These are the activations of a small neural network, seen along a few directions. Each row is one input.
In each table, some parts of the input vary, and every possible input appears once, in random order.
A made-up example of a description, with smaller parts first: one of 4 places along a line, together with either a single point or one of 9 places along a line or (one of 2 separate values, together with one of 5 places around a ring).
Shared parts are said once, and a part with two or three values counts as separate values.

Other details of the inputs vary at random and push rows far along three fixed directions, the same in every table; ignore that.

A family of inputs:
r1: [ 3.75 -1.86 -2.02 -4.68 -2.22 -3.26 -3.66  3.75  0.17 -0.47  3.96  0.26
 -8.43  4.07]
r2: [ 2.76 -1.18  0.89 -4.66 -1.96 -3.53 -3.84  1.36  1.37  1.74  2.81  0.09
 -3.98  2.31]
r3: [-0.10  1.68 -4.87  1.50  0.65  2.31  1.72  3.87 -5.00  1.09 -0.18  2.62
 -2.51  2.19]
r4: [-1.10 -0.39  1.45  1.23 -0.21 -0.70  0.57 -3.55  2.53 -3.59  0.96 -4.30
  2.15 -6.17]
r5: [-3.13 -1.05  2.13 -1.06  0.42 -2.03  2.02 -2.56  3.48 -5.17 -0.57 -3.04
  1.99 -6.89]
r6: [-1.45 -0.12  1.41  0.84 -0.21 -0.24  1.22 -2.50  2.68 -5.48 -0.59 -6.12
  2.79 -6.86]
r7: [-0.14  1.53 -5.12  2.13  1.78  3.33  3.84  4.93 -5.46 -0.35 -0.33  3.64
 -2.27  3.91]
r8: [ 3.90 -2.34 -1.01 -4.89 -2.03 -2.23 -2.94  4.14  0.68  0.62  2.69  0.26
 -8.91  5.50]
r9: [-2.93  1.81 -0.19  3.27  1.68  3.33  3.36  0.51 -2.15  1.24 -3.73  2.34
  3.98  0.05]
r10: [-2.47  1.68 -0.54  3.85  2.83  2.68  3.59 -1.12 -2.88  1.61 -3.61  3.96
  4.80  0.46]
r11: [ 0.79 -0.53 -3.06 -3.84 -0.31 -1.91  2.86  3.49 -0.42 -6.67  2.47 -4.67
 -5.98 -4.28]
r12: [-0.47  0.07  0.79  0.73 -0.65 -0.47 -0.10 -1.41  2.00 -3.79  0.35 -4.32
  2.12 -5.42]
r13: [-2.64 -0.30  1.36 -1.82 -0.56 -2.45  1.13 -2.11  4.47 -4.11  1.18 -3.19
  1.94 -6.90]
r14: [-0.13 -1.69  7.75  0.84 -0.64 -0.94 -5.98 -5.88  3.32  7.10 -3.50  1.84
  5.14  3.50]
r15: [-2.28  2.86 -2.60  2.69  1.45  2.98  1.96  1.70 -4.12  3.56 -1.62  4.43
  2.20  1.68]
r16: [ 0.75  0.17 -0.56 -0.12 -1.16 -0.51 -0.04 -0.57  1.54 -1.95  2.84 -3.30
 -1.40 -2.80]
r17: [-4.57  1.09  1.12  0.89  2.04  1.18  4.54  0.02 -2.13  2.15 -4.34  4.92
  4.45  0.07]
r18: [ 4.75 -1.81 -1.59 -2.23 -2.08 -1.23 -3.04  2.02 -0.28 -0.89  3.64 -2.75
 -7.92  3.48]
r19: [-2.14  1.02 -2.36 -0.25  1.01  0.16  3.27  2.01 -3.41  0.33 -1.37  3.92
  0.91  0.22]
r20: [-1.49 -0.15  1.94  0.84 -0.21 -0.35  0.47 -3.09  2.17 -3.58 -0.99 -4.82
  2.28 -5.87]
r21: [ 4.41 -2.12  0.62 -2.58 -1.65 -1.10 -3.46  1.20  2.47 -0.83  2.99 -3.79
 -5.21  3.08]
r22: [ 0.17  3.04 -6.18  1.18  0.64  3.50  2.99  6.11 -5.42  0.37  0.66  2.96
 -2.41  2.44]
r23: [ 0.35 -0.21  0.74 -0.01  0.32  0.26  2.39 -2.18  2.93 -4.67  0.19 -5.74
  0.59 -5.55]
r24: [ 3.80 -0.77  2.71 -1.14 -1.29 -1.69 -6.13 -2.18  1.83  5.76  1.22  1.88
  0.02  5.65]
r25: [-3.34  2.11 -0.33  3.85  2.20  3.01  2.69 -0.87 -1.51  2.31 -2.15  4.31
  6.99 -0.12]
r26: [-0.84  1.48 -4.57  1.95  1.60  3.91  5.01  4.15 -4.61 -0.20 -0.34  2.00
 -2.92  1.75]
r27: [ 1.82 -1.74  6.33  0.85 -0.61 -2.25 -6.90 -6.44  3.02  7.04 -1.74  3.13
  5.19  4.58]
r28: [ 1.95 -2.30  5.76  0.64 -0.84 -1.75 -7.53 -4.79  2.73  6.84 -0.87  3.48
  4.41  5.93]
Description of these inputs: one of 4 places along a line, together with either one of 2 separate values or one of 5 places around a ring.
The inputs of r1 and r8 match in every part but the place on the line of 4. If r27 is changed in the same way as r1 into r8, which row does it become?
Answer: r23
Which other rows does r9 become when the place on the ring of 5 takes its other values? List them by row number.
Answer: r14, r21, r23, r26
Which other rows does r24 become when the place on the ring of 5 takes its other values? List them by row number.
Answer: r15, r16, r22, r25
Which other rows does r2 become when the choice among 2 separate values takes its other values? List them by row number.
Answer: r13

A family of inputs:
r29: [ 1.25 -0.79 -3.25 -2.18 -0.46 -1.31  0.97  3.15 -0.54 -4.28  2.94 -1.70
 -5.46 -0.48]
r30: [-2.96  2.27 -1.93  2.01  1.24  2.79  3.18  2.44 -3.10  1.39 -2.40  3.27
  2.21  0.14]
r31: [ 1.79 -1.00 -1.57 -2.39 -0.76 -1.58 -0.66  1.72 -0.05 -1.20  2.56  0.01
 -4.78  1.54]
r32: [-4.35  1.59 -0.37  2.91  1.44  1.51  3.17 -0.77 -1.84 -0.82 -3.36  1.40
  4.98 -3.49]
r33: [ 1.66 -2.34  3.85  0.57 -0.30 -0.61 -3.16 -3.15  2.13  0.93 -1.45 -1.65
  0.94  1.78]
r34: [ 0.79  0.10 -1.78 -0.80  0.09 -0.43  0.05  1.98 -1.61 -0.72  0.16  0.68
 -2.28  1.06]
r35: [-3.51  2.39 -1.90  2.20  2.49  2.69  4.32  1.96 -3.20  1.91 -2.96  4.92
  3.47  0.77]
r36: [-1.94 -1.21  5.35  0.10  0.32 -1.38 -2.40 -4.18  3.60  3.60 -1.74  2.89
  5.65  0.90]
r37: [-0.18 -0.88 -0.08 -1.39 -0.31 -1.67  0.69 -0.52  1.45 -3.99  1.14 -2.71
 -0.61 -3.35]
r38: [ 1.61 -0.36  0.14  1.11  0.50  2.05 -0.50  0.90 -2.03  3.96 -1.70  2.80
 -1.57  6.37]
r39: [ 0.84 -0.35  1.35 -1.21 -0.76 -0.44 -2.20  0.52  0.44  2.40  0.05  0.40
 -0.13  1.94]
r40: [-0.27  0.44 -2.07 -0.69 -0.66 -0.05  1.37  1.39 -0.45 -3.63  1.21 -3.62
 -2.55 -3.94]
r41: [-0.93 -1.25  3.31  1.36  0.38  0.06  0.79 -4.37  3.18 -3.05 -1.49 -4.81
  2.74 -4.58]
r42: [-0.25  0.71 -1.98 -0.94 -0.67  0.08  1.53  1.63  0.02 -2.93  1.04 -3.44
 -2.21 -3.78]
r43: [ 0.07 -0.01  5.19  2.20 -0.37 -0.14 -4.82 -5.36  3.23  5.39 -1.00  2.18
  7.13  2.00]
r44: [-1.63  0.18 -0.88  0.11  0.81  0.00  2.77 -0.07 -0.59 -1.72 -0.33  0.44
  0.89 -2.36]
r45: [ 2.02 -2.37  5.08 -2.56 -1.92 -3.91 -5.24 -4.57  5.15 -0.05  1.01 -3.91
 -0.01 -1.57]
r46: [-1.09 -0.20  2.30 -0.92 -0.27 -1.55  0.55 -3.06  3.74 -3.07  0.02 -4.32
  2.09 -5.99]
r47: [-0.05  2.25 -3.05  2.81  1.00  2.73  1.02  1.31 -3.25  3.24  0.24  3.98
  1.15  3.14]
r48: [-4.42  1.57 -1.72  1.95  2.16  1.64  5.82  0.26 -1.34 -1.21 -1.81  2.65
  3.50 -3.22]
r49: [-1.11  0.42 -1.88 -1.06  0.51  0.24  3.58  1.70  0.68 -4.41  1.13 -2.49
 -0.84 -4.03]
r50: [ 2.14 -0.68 -0.78 -1.46 -1.20 -1.23 -2.63  1.86 -1.36  1.21  0.90  0.56
 -3.19  3.36]
r51: [ 0.84  0.62  0.03  2.16  0.08  0.72 -1.80 -1.50 -0.68  2.71  0.61  1.77
  2.02  1.68]
r52: [ 3.20 -1.15 -0.24 -3.02 -1.41 -1.52 -2.60  1.77  0.08  1.80  2.18  1.14
 -4.81  4.32]
r53: [ 1.87 -0.25 -0.81  0.20  0.36  2.00  0.36  2.19 -0.97  0.37 -0.23 -0.27
 -2.84  3.57]
r54: [-0.40  0.64 -0.74 -0.66 -0.35  0.01  1.24  0.70 -0.19 -1.29  0.45 -1.63
 -0.73 -2.08]
r55: [ 3.12  0.13 -2.15  0.68 -0.89  0.05 -2.43  1.16 -0.96 -0.01  2.61 -0.64
 -2.40  1.98]
r56: [ 1.91 -0.45  0.60 -1.09 -1.01 -0.78 -2.98  0.92 -1.52  3.47  0.20  2.08
 -2.37  4.32]
The inputs of r40 and r30 match in every part but one. If r56 is changed in the same way as r40 into r30, which row does it become?
Answer: r39
Describe the family of inputs behind these rows.
Answer: one of 4 places along a line, together with either one of 2 separate values or one of 5 places along a line
Which other rows does r44 become when the place on the line of 4 takes its other values? List them by row number.
Answer: r37, r49, r52
Which other rows does r37 become when the place on the line of 5 takes its other values? List them by row number.
Answer: r29, r32, r34, r50
